These are the activations of a small neural network, seen along a few directions. Each row is one input.
Each table varies a few parts of the input and shows all the possible inputs, shuffled.
Descriptions start from the smaller parts, as in this example, which fits no table here: ring(8) and (point or ring(11) or (values(2) and line(6))).
Shared parts are said once, and a part with two or three values counts as separate values.

Other details of the inputs shift rows strongly along two fixed directions, in all tables alike. That doesn't count.
To show where, the next rows are all for the same input, with only those details redrawn:
[-10  26  13 -22  10  14 -23   3  15  12 -25]
[ 14 -12 -17  18 -23 -18  24   1 -17   4  19]
[-10  26  13 -23  10  14 -23   3  16  12 -25]
[ 14 -13 -17  18 -23 -18  24   1 -17   4  20]
[  7  11 -10 -13 -25  -8 -13 -20 -12  45 -14]
[ -4   4   7   6  12   4  11  23  11 -27   6]

A family of inputs:
R1: [  8 -11 -25  21 -17 -17  12 -17 -17  -7  20]
R2: [-14  28  17 -23  12  10 -28  -9  11   5 -20]
R3: [ 10   0 -10  -9 -19  -4 -17 -12 -11  53 -13]
R4: [ 15 -15 -18  22 -24 -13  23  -6 -18   2  25]
R5: [ -2  -6   6   6  15   7   8  30  14 -20   9]
R6: [ -7   2   6  15  20   2   3   6   7 -35   6]
R7: [ -7   2   5  11  18   2   3   6   9 -35   6]
R8: [-13   1   6   8  11   3   3   7  16 -35  12]
R9: [ -9  -9  10   3  21   6  12  34   9 -15  10]
R10: [  2 -37  21 -27  21  11  15  -1  17 -22 -14]
R11: [ 17 -49   4 -16  -4  -6  25 -19  -5   4  -5]
R12: [  2  12  -8 -17 -26 -12 -18 -32 -14  36  -8]
R13: [  8 -11 -24  24 -15 -17  12 -17 -19  -6  19]
R14: [ -9 -10   8   0  18   6  12  34  11 -16  11]
R15: [-18  24  13 -17  12  13 -31 -13  18   6 -21]
R16: [  5 -17 -20  24 -16 -13   9 -17 -23  -6  16]
R17: [  8  12  -9  -9 -23  -8 -13 -20 -15  47 -15]
R18: [  7  11 -10 -13 -25  -7 -13 -20 -12  45 -14]
R19: [-13  -1   2   9  15   7  -2   3   6 -39   5]
R20: [ -4   3   8  13  15  10   9  17   8 -28  10]
R21: [  3  -4  11  10  19  13   6  26   6 -22   9]
R22: [ 22 -22 -12  26 -14  -8  18   4 -24  11  21]
- The inputs of R14 and R9 match in every part but one. If R5 is changed in the same way as R14 into R9, which row does it become? => R3
- What do these inputs look like to the network? => values(2) and (point or line(10))
- Which other rows does R16 become when the values(2) part takes its other values? List them by row number. => R19
- Which other rows does R10 become when the values(2) part takes its other values? List them by row number. => R11

A family of inputs:
R23: [-17  22  13 -14  21  15 -21  16  18 -13 -13]
R24: [  6 -18   1  13   9  -4  20   2   1 -35  13]
R25: [ 11 -20 -19  10 -27 -17   9 -24 -20  20   4]
R26: [-14  20  11  -6  27  21 -19  13  19  -9 -14]
R27: [-12  24  18 -10  23  15 -21  15  17 -14 -14]
R28: [-15   8  14 -17  29  18 -17   4  18 -17 -15]
R29: [-13  29  11  -8  20  17 -13  17  22 -10 -15]
R30: [  4   3   1  24   5   2  15  21  -2 -25  18]
R31: [ 10  -7 -17   8 -32 -18  12 -16 -22  23  11]
R32: [ -1  -7   2  14   5  -8  25  15  -1 -29  19]
R33: [ 12 -11 -16   8 -27 -22  13 -20 -25  27  11]
R34: [ -1  17   0 -15  -4   4 -34 -17  -6  38 -21]
R35: [-17  24  16 -12  19  10 -16  14  27 -10 -10]
R36: [  1  23   1 -10  -5  10 -32 -15  -6  39 -21]
R37: [ -1  16  -3 -28 -10   1 -22 -25   0  33 -25]
R38: [  1 -18  -4  12   9  -2  20   9   0 -34  18]
R39: [  7  -8   8 -34  -3   9 -17 -10   2  50 -29]
R40: [ 12 -21 -16   8 -26 -11   7 -26 -21  21  12]
R41: [  2   3   2 -22   0   4 -28 -34  -3  32 -27]
R42: [-18  17  19 -15  22  17 -16  10  17 -13 -14]
R43: [  9 -14 -25  12 -27 -17   3 -14 -26  26  13]
R44: [ -4 -14   0  17   6  -2  19  13  -3 -29  20]
R45: [  2  25   1 -11  -7   9 -31 -14  -5  39 -21]
R46: [ 20 -15 -17   5 -26 -20  13 -28 -20  18   5]
R47: [-16  25  12 -14  17  12 -17  17  19 -13 -14]
R48: [ 13 -17 -15   6 -27 -12   7 -24 -20  20  12]
R49: [ 10  -7 -21  12 -32 -23   8 -15 -16  28  17]
R50: [  3  -1  -1  20   3  -5  16  21  -1 -29  19]
R51: [ 15 -12 -16   6 -34 -16  13 -23 -19  20  11]
R52: [  2 -12   2  12   0   0  21   8   3 -33  20]
R53: [ -2 -15   1  16  11  -6  21  11  -4 -27  20]
R54: [ -3  -8  -6  17   4  -4  14  20  -2 -28  20]
R55: [ 23 -34 -10  -5 -25 -13  20  -6 -18  36   4]
R56: [-17  24  12 -14  19  14 -19  17  18 -13 -13]
R57: [ -5  15   3 -23  -5   1 -25 -23  -5  39 -22]
R58: [  0 -15  -2  16   1  -6  24   9   4 -34  11]
R59: [ -2  -5   0  16  -1  -6  26  17   0 -30  19]
R60: [ -2  13  -2 -28  -7   4 -26 -26  -1  34 -24]
R61: [ -3  -8  -2  19   3  -7  17  18   7 -26  25]
R62: [ 11 -30   8   2   7   0  33  29   5 -18  12]
R63: [ -7  14  -1 -18  -6   2 -32 -20   2  42 -16]
R64: [  1   2  -7  21   4  -1  19  21   3 -25  18]
R65: [  2  -6  -1  21   7  -3  13  19  -2 -29  19]
R66: [  3  -5   0  27  11   4  12  18  -5 -24  19]
R67: [-18  20  20 -15  20  17 -15  11  18 -14 -15]
R68: [ 12  -3 -23  15 -23 -11   6 -11 -19  26  10]
R69: [ -1 -21  -2  18   7  -2  18   8   1 -33  12]
R70: [ 14 -16 -16   6 -31 -14  10 -25 -20  21  12]
R71: [  8  -1   7 -35  -8   5 -13  -8   4  49 -30]
R72: [  5 -19   2  13  11  -3  18   2   1 -34  13]
R73: [ 10 -25 -20  12 -22 -15   7 -25 -21  20   4]
R74: [  9 -38   8   4  13   3  29  25   3 -16  12]
R75: [-15  23  20 -16  22  10  -9  10  18 -12 -16]
R76: [-14  16  16 -20  24  16 -14   7  21 -18 -17]
R77: [ 12  -1 -24  15 -25 -13   7 -10 -18  26  10]
R78: [  0 -17  -2  16   3  -4  22   9   3 -34  12]
R79: [ -6  17  -1 -19  -8   1 -32 -20   3  43 -17]
R80: [-11  28  17 -10  20  13 -17  17  18 -14 -15]
R81: [ -9  30  18  -4  21  19 -17  17  16 -10 -14]
R82: [ -8  13  20 -18  25  15 -14  -1  21 -19 -20]
- What do these inputs look like to the network? => line(5) and (point or line(11))
- The inputs of R79 and R63 match in every part but the line(5) part. If R65 is changed in the same way as R79 into R63, which row does it become? => R34
- The inputs of R24 and R46 match in every part but the line(5) part. If R23 is changed in the same way as R24 into R46, which row does it become? => R47
- Which other rows does R56 become when the line(11) part takes its other values? List them by row number. => R30, R31, R32, R49, R50, R52, R64, R76, R78, R82

A family of inputs:
R83: [-11   0  27  -9  36  20   8  39  29 -38  -4]
R84: [-11  33   8 -23   6  13 -39 -11   9  30 -29]
R85: [ -7  18  14 -33   8  15 -32  -9  11  34 -34]
R86: [ 13 -16  -7 -17 -20  -7  -3 -25 -13  41 -13]
R87: [  0  -9 -11  31  -3 -12  24   6  -7 -41  30]
R88: [ 13 -18 -10  13 -16 -12  23   7 -13   6  17]
R89: [-12 -11  28 -12  40  19  10  24  30 -51  -6]
R90: [  4  21 -17   4 -27 -11 -15 -16 -17  39  -2]
R91: [ 19 -34 -30  41 -31 -31  41 -11 -31 -17  42]
R92: [  6   5 -15  -1 -23 -10 -13 -27 -17  36  -5]
R93: [-14  38   6 -20   4  12 -42 -18   8  24 -28]
R94: [-15   4  22   1  38  19   3  30  26 -52   1]
R95: [ 23 -49 -25  31 -28 -29  49  -9 -28 -13  38]
R96: [ -8  10   1  23  14   2   9  23   6 -40  19]
R97: [ 11 -10 -10 -11 -21  -8  -6 -26 -15  40 -10]
R98: [ 10 -23 -12  15 -15 -14  21 -11 -14  -8  17]
R99: [-11  37   8 -23   4  13 -38  -5   9  33 -28]
R100: [ -8   5  10   3  20  10   2  20  13 -25   2]
R101: [-15  12  21   2  34  18   2  38  25 -42   2]
R102: [ 13 -13  -7 -15 -20  -7  -3 -19 -13  45 -11]
- What do these inputs look like to the network? => line(4) and line(5)
- Which other rows does R101 become when the line(4) part takes its other values? List them by row number. => R94, R98, R100
- A walk changes only the line(5) part. It starts at R87 and steps to R91. List the rest of the walk in order. => R98, R95, R89
